Each row below holds a small network's activations on one record, seen along a few directions.
Here are examples, each followed by its value of one field, Vako.
Other fields move the rows too, some of them a lot.
(in the rows, 500 means zero)
Strong random noise was added to every row along 3 fixed directions; ignore it. To show where, here is one row again and again, with new noise each time:
[433 523 481 471 465 496 509 467 513 522 416 540 561 507 535 471]
[589 451 507 509 375 453 547 418 553 421 556 463 533 488 526 544]
[332 628 522 485 509 440 509 599 487 630 449 556 523 439 502 412]
[357 601 541 494 472 414 523 594 480 602 487 536 505 419 512 424]
[764 619 501 592 458 423 559 515 724 498 799 390 523 484 330 591]

[293 554 612 350 609 502 464 744 402 631 418 524 360 543 606 431]
b22
[370 614 626 702 870 563 486 874 549 735 471 484 269 562 299 392]
b13
[534 480 704 447 279 328 467 545 419 406 693 449 319 381 614 628]
b35
[728 537 315 602 602 475 524 389 619 436 490 419 514 627 430 551]
b6
[310 108 634 605 642 616 513 688  86 522 129 600 398 777 654 234]
b31
[503 783 363 346 520 575 348 408 557 475 355 602 577 453 501 423]
b30
[393 310 711 760 598 384 553 791 243 610 540 353 236 496 514 301]
b31
[535 410 475 546 769 698 471 531 474 524 333 740 400 899 474 481]
b28
[633 646 549 437 631 419 465 653 581 656 563 469 471 494 421 560]
b22
[419 447 502 628 714 688 379 520 501 549 424 645 438 728 416 391]
b20
[554 524 390 465 497 559 448 403 588 518 451 534 583 576 499 508]
b12
[779 874 365 509 444 421 523 562 699 404 784 456 554 387 292 578]
b30
[478 201 504 393 722 738 399 495 463 476 202 601 437 797 625 494]
b9
[449 587 487 540 475 412 461 566 366 501 435 421 448 361 573 546]
b29
[648 468 457 471 363 364 522 407 424 406 534 560 422 549 602 511]
b14
[594 429 482 602 723 563 449 539 379 604 514 519 420 747 396 381]
b4
[748 294 649 707 698 571 562 614 599 378 634 379 343 663 457 486]
b13
[440 823 482 557 648 470 482 734 592 771 657 552 496 371 364 431]
b12
[642 467 604 553 745 561 451 638 637 647 524 547 378 748 427 562]
b9
[573 486 435 410  83 257 524 222 444 171 476 388 482 267 633 587]
b30
[397 633 492 464 530 526 420 430 484 431 421 604 434 670 370 452]
b10
[350 391 725 696 662 566 373 667 289 570 529 559 329 630 444 378]
b20
[395 379 585 491 416 321 542 545 407 424 564 451 433 428 536 479]
b12
[513 554 710 543 562 281 578 848 357 624 632 392 346 325 550 452]
b3
[356 543 448 496 761 699 376 502 546 649 175 647 500 788 534 361]
b18
[445 650 256 523 766 832 360 544 579 569 259 604 670 692 416 407]
b17
[399 336 403 481 601 755 343 417 380 366 204 448 559 740 495 445]
b17
[423 658 613 438 555 283 485 689 523 657 514 384 452 429 489 455]
b22
[340 509 578 628 612 621 342 648 462 614 500 600 348 665 438 371]
b20
[620 197 769 779 779 667 422 800 421 632 650 438 147 860 336 330]
b15
[742 436 553 678 671 448 532 549 593 489 661 569 384 836 404 524]
b28
[612 276 455 473 499 540 490 440 348 384 299 520 455 597 687 410]
b6
[544 593 461 462 658 736 332 351 541 439 225 530 575 644 395 515]
b19
[535 441 646 590 648 616 412 600 442 572 477 516 326 666 505 493]
b18
[763 618 537 530 493 343 609 512 498 459 871 485 245 441 394 571]
b14
[526 235 658 588 726 626 475 655 411 431 342 518 362 670 491 420]
b13
[549 264 603 535 590 616 422 534 470 366 479 561 356 687 552 486]
b18
[383 778 515 405 389 330 507 768 487 551 562 492 480 137 521 496]
b26
[715 302 480 684 665 719 555 672 530 473 537 374 370 809 337 405]
b31
[308 751 601 456 507 369 454 649 530 568 534 620 479 427 554 516]
b35
[241 672 615 509 624 526 320 604 386 579 264 620 494 462 493 367]
b19
[381 184 533 543 592 623 456 510 133 478 312 581 384 761 685 310]
b4
[616 806 550 608 737 461 523 714 588 581 742 400 418 475 348 471]
b29
[703 310 654 647 675 579 532 445 389 478 519 558 281 797 494 494]
b28
[548 734 546 597 607 515 362 665 639 512 660 500 471 414 382 479]
b19
[682 487 379 537 678 587 552 406 554 446 360 460 539 780 512 410]
b6
[666 456 523 713 477 379 551 632 472 535 824 439 294 564 438 438]
b4
[455 204 690 518 524 515 518 657 370 478 440 577 281 618 688 518]
b9
[670 555 379 524 542 640 500 418 508 406 418 467 562 630 544 516]
b29
[447 760 528 569 469 459 413 551 502 494 565 693 467 467 460 562]
b10
[594 721 391 457 775 513 498 517 572 595 571 626 456 641 367 423]
b14
[308 653 508 487 617 367 555 690 443 635 357 445 520 402 676 400]
b3
[369 686 330 309 495 505 352 381 578 506 163 498 708 321 589 522]
b26

Here are new rows. What is Vako for each?
[656 639 517 599 592 632 362 385 645 352 536 455 562 565 421 604]
b19
[620 580 462 533 264 251 535 300 459 224 613 389 538 309 575 609]
b30
[484 268 808 743 421 328 543 697 427 444 589 342 136 444 552 467]
b13
[776 162 518 705 524 662 570 579 454 399 483 396 371 757 456 449]
b31
[601 497 463 673 597 509 509 577 446 600 550 482 365 606 298 437]
b4
[681 508 450 418 510 432 558 505 575 454 616 429 464 555 497 608]
b22
[536 282 393 468 309 442 516 303 497 280 440 513 568 477 647 613]
b12
[625 377 461 482 315 445 512 294 516 388 514 428 512 473 557 610]
b12
[250 500 499 411 448 433 501 531 396 542 356 511 459 485 543 438]
b12
[549 326 395 381 455 657 503 273 480 346 320 529 533 573 517 580]
b12
[708 641 349 529 686 637 428 535 631 510 484 459 575 604 428 471]
b29
[453 462 609 496 423 415 576 539 411 470 560 510 440 346 523 481]
b12
[581 671 498 480 471 283 507 612 635 609 626 429 433 330 464 608]
b22
[500 593 534 581 565 386 625 783 435 536 532 547 365 510 463 411]
b6
[685 517 389 489 437 612 513 308 676 432 499 471 602 532 480 596]
b12
[717 525 509 587 486 381 509 574 515 358 699 308 454 477 430 594]
b29
[ 98 210 747 634 535 581 426 585 172 464 320 556 284 709 651 247]
b20
[308 765 584 519 476 333 540 720 499 733 598 517 430 213 460 404]
b12
[552 411 492 479 409 513 489 457 373 360 375 385 428 546 559 562]
b29
[509 368 551 393 431 467 494 521 392 429 449 384 385 530 596 612]
b22
